These are the activations of a small neural network, seen along a few directions. Each row is one input.
In each table, some parts of the input vary, and every possible input appears once, in random order.
Descriptions start from the smaller parts, as in this example, which fits no table here: one of 2 separate values, together with either a single point or one of 11 places along a line or (one of 4 places along a line, together with one of 5 places around a ring).
Shared parts are said once, and a part with two or three values counts as separate values.
In the rows, 128 means zero.

Other details of the inputs shift rows strongly along two fixed directions, in all tables alike. That doesn't count.

A family of inputs:
R1: [100 162 132 164 105 134 163 160 128 119 109]
R2: [189 100 115 117 159 151 100 115 116 137 190]
R3: [130  58  93 114 130 120 137 114 150 109  81]
R4: [116  30 122 140 137 127  95  89 148  89  92]
R5: [ 97 203 100 150 115 104 191 160 133 135 131]
R6: [112 183 114 149 131 127 156 137 137 144 162]
R7: [ 96 177 111 151 123 122 161 157 146 135 143]
R8: [132 158 142 108 117 139 113 125  90 148 147]
R9: [ 99  80 131 144 123 129 135 122 139 107 106]
R10: [170 127 161 109 144 118  98 127 121 133 161]
R11: [106  54 127 139 126 127 115 114 145  94 102]
R12: [137  30 100 120 144 138  98  94 161 109  88]
R13: [124 201 167 127 116 118 162 170 125 151 126]
R14: [138 157 129 102 117 119 123 131  80 139 137]
R15: [163 130 108 137 166 129  93  99 124 133 204]
R16: [146 134 110 137 157 129 111 100 132 130 183]
R17: [103  52 102 125 125 138 134 109 174 108  51]
R18: [ 98 184 140 118  97 135 143 165 101 145 114]
R19: [ 88  81 106 131 111 138 159 131 174 120  49]
R20: [150  85 103 130 156 121  83  96 143 118 180]
R21: [172 127 137 102 143 141  67 100  78 141 179]
R22: [ 97 165 125 155 105 116 187 156 117 116  97]
R23: [101 203 141 121 100 140 149 151  98 147 108]
R24: [158 133 138 145 146 145 117 108 102 120 176]
R25: [ 65  46  99 132 127 108 129 110 188 103  75]
R26: [124 152 117 135 123 148 169 157 135 146 124]
R27: [158 130 149 105 132  96 123 125 120 124 125]
R28: [128 188 159 131 111 115 147 166 133 140 111]
R29: [155 126 135 104 128 137  78 117  89 138 162]
R30: [131 177 159 130 121 117 139 150 133 138 106]
R31: [ 70  84 129 151 105 126 154 125 157 101  59]
R32: [198 127 163 104 161 125  79  96 109 134 183]
R33: [142 127 141  99 130 138  94 119  87 144 163]
R34: [107 183 163 128 106 115 165 159 142 142  89]
R35: [176 123 112 128 144 150 115 128 122 138 168]
Each input here is: one of 5 separate values, together with either a single point or one of 6 places around a ring.
The inputs of R19 and R31 match in every part but the choice among 5 separate values. If R12 is changed in the same way as R19 into R31, which row does it become?
Answer: R4
Which other rows agree with R16 in the choice among 5 separate values? List them by row number.
Answer: R5, R6, R7, R15, R20, R25
Change only the choice among 5 separate values in R35. List by row number the other rows that result.
Answer: R1, R20, R28, R29
Change only the place on the ring of 6 in R8. List by row number the other rows that result.
Answer: R18, R21, R23, R29, R33

A family of inputs:
R36: [ 75 105 102 166  92 121 182 157 141  97  75]
R37: [230 102 139  97 149 177 127 143 117 161 155]
R38: [106 138 103 171 106 132 175 136 120 102  99]
R39: [159  95 174 108 143 121  73  90 137 114 132]
R40: [132  61 172 102 133 112  79 108 154 107 113]
R41: [ 75 195 132 120  91 152 146 150 118 147  82]
R42: [116 155 169 136 117 111 118 145 140 122  77]
R43: [ 86 100 166 128 106 101 117 156 164 112  47]
R44: [173 221 167 130 115 102 155 173  84 142 178]
R45: [152 215 186 124 127 113 150 156 100 162 183]
R46: [151 108 131 145 148 147 122 108 104 134 207]
R47: [ 55 102 110 100  94 114 154 149 127 119  42]
R48: [ 87 146 128 169 112 161 158 133 141 116 104]
R49: [146 235 125 143 139 144 156 166 136 167 216]
R50: [218  62 129  98 153 174 114 109 137 141 103]
R51: [131 134 125 169 136 158 117 124 115 120 146]
R52: [100 187 105 160 125 128 154 157 169 141 103]
R53: [166 127 101 119 170 114 127 122 133 134 201]
R54: [111  29 124 139 134 152  94  99 151  97 132]
R55: [134  87 124  90 135 135  81  74 103 139 136]
R56: [ 61 108 106 104  99 117 148 125 126 114  29]
R57: [163  84 171 106 150 106  83  76 129 123 139]
R58: [167  73 162  97 154  95  92 107 115 109 148]
R59: [182 153  95 130 152 112 128 134 122 137 212]
R60: [160 107 120 142 155 140 127 117  91 116 202]
R61: [ 77 123 104 144 120 126 149 126 201 122  70]
R62: [143  59  88 117 169 107 108  81 163 105 128]
R63: [133  66 126  82 134 130  77  89 105 141 153]
R64: [152  77 104 126 162 124  74 113 162 127 169]
R65: [136 250 140 184 120 165 166 193  83 159 206]
R66: [ 54  96 118 112  89 129 112 154 142 126  40]
R67: [155 178 156 132 113  98 145 141 108 120 118]
R68: [120 150 108 108  95 119 136 151  88 138 124]
R69: [152 105 107 127 167 119 111  82 155 138 170]
R70: [143 201  91 150 129 113 171 146 137 137 149]
R71: [162 151 120 154 154 147 143 113  82 119 191]
R72: [ 85 204 114 148 117 115 200 172 165 159 132]
R73: [153 115 128 152 154 152 122  88 106 127 185]
R74: [ 75 105  96 110  82 112 140 125 125 110  30]
R75: [ 66 153 132 111  86 144 138 159 128 143  84]
R76: [ 84 156 122 122  99 142 116 145 117 138  69]
R77: [151  58 155 102 150  93  91  84 132  94  99]
The inputs of R48 and R54 match in every part but one. If R67 is changed in the same way as R48 into R54, which row does it become?
Answer: R44
The inputs of R60 and R71 match in every part but one. If R43 is changed in the same way as R60 into R71, which row does it become?
Answer: R42
What do these inputs look like to the network?
Answer: one of 2 separate values, together with either a single point or (one of 4 separate values, together with one of 5 places along a line)

A family of inputs:
R78: [188 128 115 132 166 114 127 115 151 130 168]
R79: [ 80 208 122 149 105 136 175 171 125 149 134]
R80: [165  63 101 121 149 147  90  90 109 115 145]
R81: [105 130 133 109 105 130 127 138 144 138  78]
R82: [162 148 112 132 138 152 138 129  85 143 181]
R83: [147 167 109 128 137 154 113 129 100 154 180]
R84: [125 143 117 143 137 115 170 139 186 131  95]
R85: [173 164 151 124 138 134 120 146  96 137 178]
R86: [ 82 129 109 135 113 116 153 131 133 119 104]
R87: [174 137 153 120 149 136 108 115 109 132 157]
R88: [166 160 150 137 141 125 133 131  95 137 184]
R89: [140  79 129 120 148 124  72  85 136 115 161]
R90: [102 200 123 157 107 138 195 167 112 136 128]
R91: [134  67 128 114 149 121  78  89 133 114 166]
R92: [ 98 118 109 138 114 153 152 147 133 132 100]
R93: [ 85 211 148 146 104 118 171 175 130 150 121]
R94: [ 85  66  90 115 119 123 130 112 138 113  77]
R95: [159 126 113 132 143 164 109 120 107 140 168]
R96: [109 113 144 142 122 121 137 124 146 117  84]
R97: [152 171 143 128 137 115 112 137  99 142 191]
R98: [ 93 223 116 154 103 126 179 163 113 141 124]
R99: [156 130 126 140 144 153 109 115 114 132 178]
R100: [106 211 142 161 109 137 183 158 125 135 120]
R101: [159 126 142 102 147 112 101 113 104 130 165]
R102: [161  68 127  87 134 121  75 102 118 127 142]
R103: [ 91  89 135 125 122 105 117 106 159 111  74]
R104: [152 131 104 118 145 148 104 102 102 140 168]
R105: [156  78 134  87 140 131  79 102 121 138 147]
R106: [173 177 137 105 131 131 115 128  89 151 166]
R107: [100  91 136 109 123 109 114 111 155 112  65]
R108: [158 126 152 132 145 134 110 125 114 134 176]
R109: [158 170 142 132 140 112 111 122 100 139 176]
R110: [157 133 140 108 140 115  94 128 107 134 167]
R111: [117 110 138 120 109 141 133 138 144 130  72]
R112: [116  78 112 137 141 113 138 125 209 119  77]
R113: [183 125 117 127 165 112 138 120 147 133 179]
R114: [ 92  65 130 137 120 126 126 119 161 104  89]
R115: [114  67 138 116 124 112 127 120 145 103  72]
R116: [179 154 143 111 132 140 132 134  88 146 167]
R117: [162 157 110 135 135 156 130 143  87 146 186]
R118: [ 76  62  94 117 117 134 119 119 153 120  78]
R119: [ 91 220 136 151 108 124 175 155 126 140 122]
R120: [101 208 143 163 106 141 175 168 131 138 122]
R121: [163 165 155 142 142 140 116 133 110 142 178]
R122: [145 166 122 135 141 143 109 122 108 144 191]
R123: [152 176 149 132 141 126 107 128 109 149 184]
R124: [159  68 106 121 151 155  93  88 115 124 144]
R125: [115 211 148 158 108 124 178 169 117 134 113]
R126: [148  60 119 126 150 145  90  95 127 116 165]
R127: [176 118 139 108 130 140 109 130 102 138 157]
R128: [ 94 117  93 127 115 130 136 126 129 121  84]
R129: [107 114 128 148 116 120 143 126 141 106  92]
R130: [ 96 122 141 118 117 116 120 134 153 124  77]
R131: [ 88  79 130 121 119  94 125 114 149 107  80]
R132: [164  84 132  89 142 129  79  87 120 132 135]
R133: [181  68 132 102 142 134  84  95 113 120 132]
R134: [105 204 127 159 113 148 184 156 120 139 121]
R135: [106 207 148 158 103 124 180 184 119 141 120]
R136: [106 120 135 116 118 105 123 127 141 114  76]
R137: [ 85  75 108 127 123 122 116  98 156 106  82]
R138: [158 117 135 134 145 128 121 110 106 119 177]
R139: [ 96 122 114 147 110 133 152 146 137 116 105]
R140: [107 134 114 149 116 133 153 135 131 114 100]
R141: [ 78 109 120 134 108 106 132 134 151 108  96]
R142: [177 128 123 130 164 125 129 128 158 143 184]
R143: [114 133 149 133 118 132 137 145 144 125  86]
R144: [ 82 101  92 124 108 129 134 138 137 122  87]
R145: [ 99 128 130 148 109 124 151 147 140 112 106]
R146: [152 138 148 106 145 125  98 125 112 140 171]
R147: [ 77  67 100 127 114 113 117 118 154 103  86]
R148: [179 130 147 121 145 129 104 118 105 123 155]
R149: [122  78 134 110 115 134 126 115 146 118  60]
R150: [103 123 128 102 106 114 146 136 130 132  77]
R151: [162  73 149 108 151 133  86 108 125 119 148]
R152: [ 85 130 124 134 113 106 150 130 137 115 104]
R153: [121 211 118 156 118 113 202 189 166 147 123]
R154: [ 90  74 116 128 119 102 112 101 156  95  79]
R155: [112 103 139 113 108 139 141 144 142 130  77]
The inputs of R154 and R91 match in every part but one. If R109 is changed in the same way as R154 into R91, which row does it become?
Answer: R93
The inputs of R113 and R142 match in every part but one. If R90 is changed in the same way as R113 into R142, which row does it become?
Answer: R126
What do these inputs look like to the network?
Answer: one of 6 places around a ring, together with either a single point or (one of 2 separate values, together with one of 6 places along a line)
Change only the choice among 2 separate values in R154. List by row number the other rows that result.
Answer: R129
Change only the place on the line of 6 in R85. List by row number the other rows that result.
Answer: R117, R127, R135, R139, R145
Start at R102 and move only the place on the ring of 6, one step at a time. The first step leads to R150. Which rows follow, in order?
Answer: R106, R132, R81, R105
Change only the place on the ring of 6 in R107. List by row number the other rows that result.
Answer: R101, R110, R130, R136, R146
Change only the choice among 2 separate values in R138. List by row number the other rows that result.
Answer: R152
